These are the activations of a small neural network, seen along a few directions. Each row is one input.
Each table varies a few parts of the input and shows all the possible inputs, shuffled.
Descriptions start from the smaller parts, as in this example, which fits no table here: values(3) and (point or line(9) or (line(6) and ring(8))).
Shared parts are said once, and a part with two or three values counts as separate values.

Other details of the inputs vary at random and push rows far along two fixed directions, the same in every table; ignore that.

A family of inputs:
x1: [-14 -29  33 -13  -3   8 -25 -15   1  19  -4   6  15 -21]
x2: [  3  26  69   2  12  -9  24  -2  11  43 -23  25   4 -23]
x3: [ -6 -12  17 -16   3  -8  -4  10   1   7 -13   6  11 -10]
x4: [-10 -22  54 -35   3  -5 -51  -1 -26  47   1  22  21 -39]
x5: [-16 -27  56 -25   4  -2 -30 -27   0  39  -4  11  30 -26]
x6: [ 22  45 -61  40 -13   2  29  14 -11 -38  -1 -10 -33  31]
x7: [-19 -49 -43 -25   4  11 -45  -9  -5 -48  25 -17   8  -1]
x8: [-15 -20  42 -39  25   1 -18  -4   1  29 -12  18  13 -24]
x9: [ 15  60  42  13   7 -16  29  26 -14  29 -21  18 -11   6]
x10: [  1 -21 -67  -2  -4  10   1   2   7 -45  18 -20  -6  10]
x11: [ 26  68  34  33  -6 -15  49  21 -11  47 -26  18  -6  23]
x12: [-16 -14  81 -41  14  -4 -57  -7 -25  58  -4  30  22 -40]
x13: [ 19  67  24  25  -3 -18  30  21   6  25 -15  18 -15   7]
x14: [ 19  33 -43  31 -19   8  24  15  -6  -7   0 -10 -31  28]
x15: [ 12  25  29  20   7  -8  33   1  14  14 -14  12 -10  -6]
x16: [-12 -34  21 -25  12  10 -27  -1   4  14   3  -3  24 -10]
x17: [ -2 -16 -59  -3  -2  10  -4  -2   6 -47  10 -11 -11  16]
x18: [ -3  -7  21  -8  -5  -4   2 -10   2   9  -5  11   3 -21]
x19: [ -7 -16  15 -18   4   8 -12   2   6  10  -6   1  18   1]
x20: [-20 -51 -28 -25  11   9 -47  -5  -3 -38  25 -19  11  -9]
x21: [ -7  16  32 -15   5 -10 -30   4 -14  24   7  13   8 -18]
x22: [ 10   5 -39  16  -5  -3  24   4  11 -25  -4 -17  -8  35]
x23: [  2  19  73  -6  23 -16  16  17  10  43 -32  27  11 -13]
x24: [-11 -51 -19 -13  -6   7 -36 -17  -4 -23  22 -12   7 -22]
x25: [ 18  32 -48  35 -16  -3  23   7  -9  -7   8 -13 -30  36]
x26: [-13 -43 -46 -18   1  12 -37 -10  -1 -44  15 -13   1   2]
x27: [  8  18  31  18  -6 -13  30  -4  10  24 -19   5  -2   3]
x28: [  5   0 -22  18   1   3  17  -7   8 -29  14  -4 -11   4]
x29: [ 14  16 -45  40 -13   9  38   0  18 -32   6 -18 -18  22]
x30: [ 14  23  21   6  10 -13  40  20  12  16 -19   9   0   1]
x31: [ 11  11 -36  40 -13  -2  32  -5  13 -26   5 -19 -17  23]
x32: [ 10  16 -37  26  -6   3  33  -5  12 -34  11  -7 -20   9]
x33: [ -2   7  44 -15  -3   6 -23   5 -25  45 -11  16  17 -10]
x34: [ -5 -21 -30 -24  -6   6 -39  -1 -27 -12  14 -11  -3  -3]
x35: [-11 -23 -50 -18  -3  14 -50  -9 -27 -34  23 -20 -11   5]
x36: [ 18  41  10  21   3  -3  59  23  21  14 -22   5  -6  24]
x37: [ 10  35  27  12  16 -14  45  21  13   9 -14  10  -4   6]
x38: [-14 -38 -39  -2  -8  14 -23 -28   1 -25  27 -22   7   0]
x39: [ 21  38 -50  21 -19  -8  22  15   0 -15   3  -5 -27  16]
x40: [  5   4 -33   1  -6  -3  26  11   7 -22  -5  -4 -10  13]
x41: [-19 -20  43 -36  23  -1 -25  -3  -1  18   1  12  27 -25]
x42: [ 12  26  36  17  -6 -17  42   7   8  23 -23  19  -7  -8]
x43: [-17 -34 -52 -18   2  10 -27  -7  -1 -50  22 -17   3   4]
x44: [-12 -42 -34   0  -4  11 -27 -26   1 -26  28 -23   9  -1]
x45: [  3  -2 -32   4  -2   1  16   0   8 -17   0 -10  -2  30]
x46: [-12 -30 -22 -13  -4  14 -26 -25  -1 -24  14  -1  -3 -12]
x47: [  9  10 -35  23 -18  11  29  -9  14 -23   2  -8 -17  18]
x48: [  0 -11  10  -4   0   2  -1 -11   6   2   4   3   8 -20]
x49: [-19 -30  64 -28  11  -1 -39 -21  -4  30  -9  23  19 -39]
x50: [-14 -21 -53  -9 -10  11 -40  -5 -30 -21  27 -28  -4  21]
x51: [  8  22 -30  19  -6  -1   3  11 -15 -18  12  -7 -24  10]
x52: [-16 -26  46 -34  17  -2 -25  -8   1  37  -5   7  38 -13]
x53: [ 18  40  24  35   2 -12  53   8  18  10 -22  13 -21   4]
x54: [ 13   2 -39  11  -2  -3  24  13  11 -30  -1 -10 -12  17]
x55: [ 11   1 -34  15  -3   7  20  10  14 -25  -2 -16  -8  29]
x56: [ 20  47  11  28  15 -12  61  25  20   5 -24  12 -16  18]
x57: [ -3  15  84  -4   8 -17  11  -2   4  42 -22  28  10 -28]
x58: [-15 -41 -25 -30  -8  11 -62  -9 -36 -11  20 -11  14 -23]
x59: [-10 -21  28 -13  12  -6 -15   0   5  19  -5   0  25   1]
x60: [ -6  15  37 -14  -6  -1 -26   4 -11  44  -3  13  12  -9]
x61: [-15 -29 -50 -15  -4  15 -58 -13 -32 -40  31 -17   2  -5]
x62: [ 12  38 -51  30 -17  -6  15   6  -1  -7   9 -10 -22  35]
x63: [ 17  36  17  20  -3  -8  52  25  16  13 -30   6  -7  23]
x64: [-12 -29  58 -17   4   5 -29 -14   3  35  -4   9  25 -29]
x65: [ 22  39  16  33  -1 -14  62  12  18  11 -17  11 -16   2]
x66: [  9  24  34  19   4 -12  32   4  11  10 -11  11  -8  -8]
x67: [  9  11 -36  27 -13  13  32  -7  16 -21   5 -11 -15  16]
x68: [-15 -37 -22 -18  -4  12 -32 -26  -4 -31  24  -5   4 -17]
x69: [-21 -34 -20 -27  -9  18 -60  -2 -29  -4  20 -22   8  -2]
x70: [-13 -30  50 -32  20  -4 -29  -6   1  36  -3   5  38 -13]
Each input here is: line(5) and (line(4) or (values(2) and ring(5))).
Changing only the line(5) part turns x66 into x53. The same change can be made to x57. Which row results?
Answer: x49
Changing only the line(5) part turns x43 into x45. The same change can be made to x41. Which row results?
Answer: x52
Which other rows does x36 become when the values(2) part takes its other values? List them by row number.
Answer: x67
Which other rows does x56 become when the ring(5) part takes its other values? List them by row number.
Answer: x8, x17, x23, x26
Which other rows does x14 become when the line(5) part takes its other values? List them by row number.
Answer: x4, x12, x25, x51
Which other rows does x35 become when the line(4) part takes its other values? List them by row number.
Answer: x6, x12, x13
Which other rows does x26 become when the line(5) part takes its other values? List them by row number.
Answer: x3, x7, x22, x63
